Each row below is a small network's average activation on inputs in which a field has the value named, seen along a few directions.
Related values have similar rows: they may be neighbours, one step apart, or belong to one group.

Other fields vary at random and push rows far along one fixed direction, the same in every table; ignore that.

Field W:
w8: [ 28   3   0   9 -60   5   8  47   3   2  44  40  -9  62  -9 -30   8]
w9: [  9  18 -24  14 -36  -2  11  27  32  -8  24  16 -14  47  -5 -34   1]
w1: [ 29 -27  27 -20 -34  -1  18   8  -3  -6  12  33 -22  42 -33 -10   6]
w4: [ 36 -14  24 -15 -52 -14   6  -9  29 -20  -4  39   1  48 -13 -26  -1]
w6: [ 19  15  16   2 -23 -10 -23 -11  20 -19 -13  28  20  30  12 -17  -3]
w10: [  3 -15  25  -9 -10  -8  -2 -13 -18   2 -15   6  10 -15  -1   7   5]
w11: [-36 -16 -14   0  59  16  20  -4 -33  16   3 -57 -10 -70   2  40   1]
w12: [ -1  -5 -25  -3  16   1  23   0  19  11  15 -20 -17  -3 -20  -1  -3]
w2: [ 19  15   5   6 -58  -3 -19  35  -7 -11  20  46   4  41  18 -26   1]
w5: [-40 -15  -7  -6  77   4  11 -39  -2  22 -41 -65   4 -78  -8  39  -1]
w3: [-28  37 -30   7  56  -5 -21  -9   2   2 -16 -39  24 -38  32  14 -14]
w7: [-39   4   4  14  63  16 -32 -32 -40   8 -30 -27  10 -66  25  45   0]
W is arranged as a network in which each value has 3 neighbours.
Question: Name the neighbours of w1, in listed order.
Answer: w10, w11, w5
Question: Name the neighbours of w3, in listed order.
Answer: w9, w6, w2
A value of W combines one of 2 hidden first parts with one of 6 second parts; all combinations occur once.
Question: Changing only the second part turns w1 into w8. w5 has the same second part as w1; what does that change turn w5 into?
Answer: w9
Question: Changing only the second part turns w12 into w6. w11 has the same second part as w12; what does that change turn w11 into?
Answer: w7

Field J:
j8: [  7 -18  -1   1  -9   5  21   4  12   8  10  -3 -13   3 -20  -2   8]
j2: [  2  11   1  10  -3   2 -20  -5   2  -5  -7  13  10   0  19   1   0]
j1: [ 11  -3  17  -2 -13  -3 -14 -11   0  -1 -10  20  11  10   3  -1   2]
j4: [ -6  12 -16   9   4   6   0  15  -1   5  15  -3  -2   4   4  -4  -2]
j3: [-30 -10   6 -10  66  -1  -3 -39 -22   3 -36 -49  10 -71   9  42  -3]
j6: [-16 -16   3  -7  35   4   6 -14 -18  13 -11 -30  -5 -43  -8  27   4]
j7: [ 30   1  -5  -6 -55  -8  21  29  28 -12  29  35 -18  64 -21 -40  -1]
j5: [  3  22  -5   5 -26  -4 -11  21   0 -11  12  18   7  33  12 -22  -7]
J is arranged as a ring.
Question: Name the neighbours of j8, in listed order.
Answer: j6, j7
Question: Name the neighbours of j2, in listed order.
Answer: j1, j5
